Q_36: [ -7  -3 -26  17  14  20 -21  -8  10 -11  -2   2 -18   2 -27 -28  18  27
  -9 -21 -46  -7]
Q_767: [-16  20 -14 -11 -24   1  51  20  -3  13  -7  17  21  -8  12 -10   9  -3
 -29 -27  16 -13]
Q_514: [ -9   1 -13   2   1 -30   3  -4   5  10 -33  32 -20  17   3   6 -17   8
 -10 -39 -23   1]
Q_311: [ 11  -5 -14   1   8 -31 -15  17   3  -9 -29  -3 -24  17  -1  35   0 -20
  44 -14  -6   8]
Q_302: [ -9  -5  14  16   0 -28 -15 -19   4  29  -2   6 -12  12 -21  16 -28  33
 -40  19   5  -1]
Q_823: [  9   8  14  32  12 -32  -9   3  14  11 -12   2  -2   6 -52   3 -15   1
 -20  12   2 -15]
Q_700: [ 16  14 -15 -11  17   9  24  37  -1 -33   9  -4   3 -20  17  -3  36 -19
  24 -19  -1   2]
Q_577: [  9   8  14  32  12 -32  -9   3  14  11 -12   2 -29   6 -52   3 -15   1
 -20  12   2 -15]
Q_654: [-22  -2 -29  13  -1  13 -11 -12   6  11  -1   5  -9   5 -20 -18   9  37
 -39 -18 -35  -1]
Q_239: [ -9  -5 -13   2   1 -30   3  -4   5  10 -33  32 -20  17   3   6 -17   8
 -10 -39 -23 -26]
Q_241: [ -7  -3 -26  17  14  20 -21  -8  10 -11  -2   2 -18   2 -27 -28  18  13
  -9 -21 -46  -7]
find: [ -7  -3 -26  17  14  20 -21  -8  10 -11  -2   2 -18   2 -27 -28  18  13
  -9 -21 -46  -7]
Q_241
key -> tag
[6] -> Q_848
[-29] -> Q_701
[5] -> Q_680
[-38] -> Q_668
[-39] -> Q_446
[-11] -> Q_976
join Q_654 19: 
Q_446
find: [ -7  -3 -26  17  14  20 -21  -8  10 -11  -2   2 -18   2 -27 -28  18  27
  -9 -21 -46  -7]
Q_36
howmany Q_239: [-9]
1
find: [  1 -13]
Q_514

Q_961: [ 3 -5  1 -4  1 -2  3  0 -7 -7 -5  3  7  2 -2 -1  1  5]
Q_256: [-5  6 -6 -2 -5 46 -5  2  1 46  2 -3  7 -3 -3 -4 -3 -1]
Q_515: [ 4  0 -9 -1 -3 -6  0 -2 -3 35 -5  3  6 -1 -2 -2  2 -1]
howmany Q_256: [2]
2
howmany Q_515: [0]
2
Table of tags by key:
[4] -> Q_333
[3] -> Q_345
[2] -> Q_743
join Q_515 1: 
Q_333
howmany Q_256: [-6]
1
find: [-5  6 -6 -2 -5 46 -5  2  1 46  2 -3  7 -3 -3 -4 -3 -1]
Q_256
howmany Q_256: [-3]
4
rest: [-5  3  7]
[ 2 -2 -1  1  5]

Q_155: [  1   3  -6  -8  -8  -5  41 -17   1  23  -1  34  37  -4]
Q_789: [-21  28  -2  -8  -8  -5  30 -20  -2  15 -45   7  -6   7]
Q_842: [ -1  56   0   9 -16  -7  25  13   0  -5 -28 -52   3 -15]
tags:
[-44] -> Q_930
[-2] -> Q_628
[-45] -> Q_778
[-46] -> Q_268
[-3] -> Q_979
[-1] -> Q_991
[7] -> Q_353
join Q_789 11: 
Q_778
find: [ -1  56   0   9 -16  -7  25  13   0  -5 -28 -52   3 -15]
Q_842
find: [-21  28  -2  -8  -8  -5  30 -20  -2  15 -45   7  -6   7]
Q_789

Q_289: [  0   0   6 -13  -3  -4   2   0  -7   1   1   3  -2   1   2  -6  -1  -5
   1   2   0  -5   0   0  -7  -1  -5  -1   3  -2   0  14   0  -7  -3 -19
   0  -1]
Q_436: [  1  -2   2   2  14   6   4  -2  -4  -5   1  -1 -17   0   2  -5   0 -10
   2   3   1  -3   1  -5  -8   9  -5   0   0  -4   3   5  -3  -2   0  -4
 -10   5]
Q_820: [ -1   0   0  -3   2   6  -2   2   4  -3  -4  -3   2  -3   3 -12   2   2
   0   2   1   7   0   0  24   1  -2  -2  -3  -5  -1   5  -1   2  -4  -7
   2   3]
Q_160: [ -2  -2  -4   3   0   3   1  -2  -1  -4  -4   3 -12   4 -16   2   0  -2
  -1   0  -1   4   5  -5  -4   0  -3   1   0  -4  -2  -7  -1  11   5   6
   7  -5]
Q_658: [  1   4  -3   4   4   2  -1   0   4   2   0   2  13   5 -15   6   1   4
  -1   5   1   3   2  -6 -15  -8  -6   1  -1  -4   4   2  -5  -6   1  -1
 -14  -2]
Q_992: [  2  -3   4  -1   2   0   4   4  -6  -2   7   3 -10   4  -5  -4   0 -10
   0   0   0   3  -2   3 -46  -6  12  -3   4  -2   0   8   1   3   5  -3
 -14  -4]
rest: [ 3 -2  0]
[ 14   0  -7  -3 -19   0  -1]
rest: [ -5   0 -10]
[  2   3   1  -3   1  -5  -8   9  -5   0   0  -4   3   5  -3  -2   0  -4
 -10   5]
howmany Q_992: [-14]
1
find: [ 4 -3  4  4  2 -1  0]
Q_658
key -> tag
[6] -> Q_699
[2] -> Q_805
[-12] -> Q_865
[-4] -> Q_441
[-6] -> Q_257
[-5] -> Q_764
join Q_436 16: 
Q_764
find: [-3  4 -2]
Q_992

Q_910: [-19   4  13 -10   3  -6  -5  -6   6  -8]
Q_196: [ -8  41  -5  -7  14  -2  -4 -10  12  -1]
Q_467: [  8  -3  -1 -18  -5  -4  -9   4   3   0]
Q_3: [ 16  11  -5  12 -16   1 -12   2 -14   1]
Q_900: [-18   1  -2 -17 -17  -8   6  -4  19  -1]
Q_382: [  5  29  -2   0  -1   2  -3 -10  11  -6]
Q_856: [ 16  44   7   0   3 -12  -6  -9  10   0]
Q_602: [-13   3   4 -42   8  -3  -1 -16   0  -3]
Q_171: [  8  -3  -1 -18  -5  -4  -9   4   3   2]
Q_319: [-19   4  13 -10   3 -12  -5  -6   6  -8]
Q_460: [-12  -5   3  14  12  -3   2  -2  14  -3]
rest: [  3 -12  -5]
[-6  6 -8]
find: [-19   4  13 -10   3 -12  -5  -6   6  -8]
Q_319
tags:
[29] -> Q_608
[40] -> Q_639
[-5] -> Q_938
[4] -> Q_321
[41] -> Q_635
[3] -> Q_691
join Q_196 2: 
Q_635

Q_629: [ 23 -17  17  -8  12  42]
Q_24: [ 30 -34  -9  20   9  30]
Q_622: [ 29 -28   7   4  12  43]
Q_269: [ 19 -32 -34  41  -1  -3]
Q_939: [-27  24 -10   0 -12 -42]
Q_544: [  9 -24 -39  43  -5 -19]
Q_219: [-23  15 -23  15 -13 -48]
Q_49: [ 13   1  38 -34  13  47]
Q_843: [-31  34   7 -18 -10 -33]
Q_786: [-26  34  20 -29  -5 -16]
Q_138: [ 24 -34 -26  35   3   9]
find: [-10 -33]
Q_843
find: [-24 -39]
Q_544

Q_82: [ 40 -35   0  19   1]
Q_134: [-49  53 -41  21 -42]
Q_278: [ 36 -30  -5  23  56]
Q_578: [-31  36 -55  39  39]
Q_584: [ 32 -37  56 -39  57]
Q_260: [ 33 -39  55 -37  56]
Q_280: [ 37 -32  -4  22  -3]
Q_857: [ 44 -40   6  13   7]
Q_815: [ 36 -30  -5  23  -4]
find: [ 53 -41  21 -42]
Q_134
howmany Q_578: [39]
2
tags:
[44] -> Q_187
[-49] -> Q_298
[-41] -> Q_473
[45] -> Q_766
[-50] -> Q_5
join Q_134 1: 
Q_298
rest: [-39  55]
[-37  56]

Q_317: [-17  26 -12 -23 -29  11   5  11  -2  44  -2  29 -35  23 -30   6 -45  54
  -8   1   0   5   8   7  15 -24  10 -26 -23]
Q_69: [  5 -19   6   3   9  -2   6  -6 -13  15  -1   3  -3  12  -6  -6  -4 -10
   9  14  14  -5  14   2  11  -1  11   7   7]
Q_975: [ -9 -25 -11  -4 -17  11   5  12 -13  14  -1   3  -3  14   5   5   6  -3
  14  10 -15 -16  -3  21  17 -15  11   6   8]
rest: [ 11   5  12 -13]
[ 14  -1   3  -3  14   5   5   6  -3  14  10 -15 -16  -3  21  17 -15  11
   6   8]
rest: [-13  15  -1   3  -3]
[ 12  -6  -6  -4 -10   9  14  14  -5  14   2  11  -1  11   7   7]
rest: [11  6]
[8]
howmany Q_69: [14]
3

Q_258: [  4 -35 -12  -5]
Q_863: [  3 -35 -12  -4]
Q_351: [-11  29  27 -10]
Q_877: [ 28  39 -43  39]
Q_110: [-23 -11  30 -44]
Q_994: [ 28 -12 -44  38]
Q_156: [ 22 -20 -11  -5]
Q_585: [-11 -42  12 -36]
Q_185: [  4 -32 -13  -4]
Q_211: [-10 -41  13 -36]
rest: [  4 -35 -12]
[-5]
rest: [  3 -35 -12]
[-4]
howmany Q_877: [39]
2

Q_334: [22 44 36  8 22]
Q_455: [-42 -22 -41  42 -41]
Q_872: [ 45  -2  -8  21 -29]
Q_705: [ -1  24 -27  14 -48]
Table of tags by key:
[36] -> Q_255
[14] -> Q_525
[-27] -> Q_601
join Q_705 3: 
Q_601
find: [ 45  -2  -8  21 -29]
Q_872
find: [-2 -8 21]
Q_872
howmany Q_455: [-41]
2

Q_181: [-20   7  22  22  23  44  39  54  54  49 -15 -13  23 -20 -19  29 -20  45
 -27  28 -21 -26 -37  45  43  17  11 -20   7 -31 -12]
Q_755: [ -4  -4  26  36  24  44  35  34  -5  21   9 -20  -4 -49 -20  29  51 -39
  29  29  45  24  29  31 -29 -12  22  15  37  46  -9]
Q_780: [ 14   5  24  -6  38 -14  41  55  52  50 -15 -16  21  49 -18  25 -15  40
 -24  29 -17 -24 -34  46  40  15  13  32  38  46  -9]
howmany Q_181: [-20]
4
rest: [24 44]
[ 35  34  -5  21   9 -20  -4 -49 -20  29  51 -39  29  29  45  24  29  31
 -29 -12  22  15  37  46  -9]
key -> tag
[15] -> Q_70
[-48] -> Q_757
[-20] -> Q_229
[-49] -> Q_15
join Q_755 14: 
Q_15
rest: [-19  29]
[-20  45 -27  28 -21 -26 -37  45  43  17  11 -20   7 -31 -12]
rest: [-21 -26 -37  45  43]
[ 17  11 -20   7 -31 -12]

Q_127: [ 23  14 -35   5 -14 -35  19  16 -15]
Q_861: [ 15  -1 -18  12  15 -21 -19 -18  -7]
Q_64: [  3 -25   5   6   7   2 -17   5  -4]
Q_802: [  9   2 -20   7  -2  -9   2   5  -8]
Q_487: [-16   6  -4   8  11  11  -9   8 -10]
Q_458: [ -9 -10  -3  24 -19  21  -1   7 -48]
Q_325: [  3 -24   5   6  20  10  -7  14  12]
Q_774: [-12 -13   5   5 -26 -22 -17 -19  26]
Q_459: [ -5  -5  -4  26 -20  20  -6   6 -27]
Q_506: [-28 -33   9   6   5   1 -25   5   6]
rest: [  3 -25   5   6]
[  7   2 -17   5  -4]
rest: [  1 -25   5]
[6]
find: [  1 -25   5   6]
Q_506
howmany Q_861: [-18]
2
Table of tags by key:
[-18] -> Q_140
[15] -> Q_146
[14] -> Q_45
[8] -> Q_566
[-20] -> Q_263
[0] -> Q_202
[20] -> Q_751
[7] -> Q_491
[5] -> Q_839
[-1] -> Q_394
[-19] -> Q_721
join Q_861 5: 
Q_146
find: [-12 -13   5   5 -26 -22 -17 -19  26]
Q_774

Q_682: [-17  -8  14   3 -20 -41 -51]
Q_468: [ 14  15  15  15 -12 -12 -12]
Q_840: [ 40  15  44  11 -20 -42 -40]
Q_576: [-16  -8  22  57  12   6 -18]
find: [-17  -8  14   3 -20 -41]
Q_682
find: [ 15  44  11 -20 -42]
Q_840
rest: [-16  -8]
[ 22  57  12   6 -18]
rest: [-20 -41]
[-51]
howmany Q_468: [15]
3

Q_392: [ 1  0  0 -1]
Q_660: [ 2 -4 45  1]
Q_670: [ 1  0 -1 -1]
Q_149: [ 2 -4 40  1]
Q_28: [-1  0  0  1]
Q_957: [ -2   4 -43   0]
Q_796: [ -1   3 -30   1]
Q_714: [ 1 -2 24 -1]
key -> tag
[-1] -> Q_488
[1] -> Q_533
join Q_796 1: 
Q_488
find: [ 1  0 -1 -1]
Q_670
find: [ 2 -4 45  1]
Q_660

Q_54: [49 49  0 49 -2  0 49 49]
Q_261: [ -2   4 -44  -1   0   3  44  -1]
Q_215: [ 2 -2  0  0  0  0  1 48]
howmany Q_54: [49]
5
tags:
[-1] -> Q_411
[0] -> Q_716
[-2] -> Q_875
join Q_261 4: 
Q_411
find: [49 -2  0 49]
Q_54
rest: [-2  4]
[-44  -1   0   3  44  -1]
find: [-1  0]
Q_261
howmany Q_215: [2]
1
howmany Q_215: [0]
4

Q_679: [24 -8 -8  1 33 33]
Q_14: [-10  14  42  14  -9 -53]
Q_123: [24 -8 54 -1 25 33]
Q_720: [-10  14  42  14 -22  17]
find: [-10  14  42  14  -9 -53]
Q_14
howmany Q_679: [-8]
2

Q_784: [ 16  21   7  18 -10 -17 -15 -19   8 -32 -20  -2   7  21   5 -12  11  -1
  -7  -1   2  20   5 -17 -20  11]
Q_101: [ 12  29   4  19 -16 -18  -9 -21   7  17  14   7   0  10   2  -5   4  -7
 -14   0   7  26 -12 -17 -16  13]
Q_414: [ -3  15  -2  19 -16 -32  -9  11  -3 -31 -20 -16  17  -2  -4  46  17 -14
   7  -2  30 -31  10  30 -54 -11]
rest: [-31 -20]
[-16  17  -2  -4  46  17 -14   7  -2  30 -31  10  30 -54 -11]
rest: [ 19 -16 -18  -9]
[-21   7  17  14   7   0  10   2  -5   4  -7 -14   0   7  26 -12 -17 -16
  13]
howmany Q_414: [-31]
2

Q_294: [-11  35  -6  31  29 -24  13  -5  -3  25   7 -55]
Q_646: [ -2 -15 -57  31   8  40 -11 -39  12 -45 -45 -27]
Q_904: [-12 -25 -37  32  29  43   7 -48  33 -50 -41 -31]
Q_697: [-13  -1   6  -2  -8  -2  12  15  -6   1   6  -2]
Q_592: [-11  35  -5 -12  -5  23 -48   9   0 -27 -12   9]
Q_25: [ -1 -15 -57  31   8  13  32 -12 -26 -38  10  -8]
Q_439: [ -5  14 -58  12  20 -58  21 -15  20  -8  -5  -5]
howmany Q_439: [19]
0
howmany Q_592: [9]
2
rest: [32 29]
[ 43   7 -48  33 -50 -41 -31]
rest: [-11  35  -5]
[-12  -5  23 -48   9   0 -27 -12   9]
rest: [ -2 -15 -57  31   8]
[ 40 -11 -39  12 -45 -45 -27]
Table of tags by key:
[-5] -> Q_214
[-11] -> Q_277
[-12] -> Q_198
[10] -> Q_320
[-6] -> Q_593
join Q_592 11: 
Q_198
howmany Q_439: [20]
2

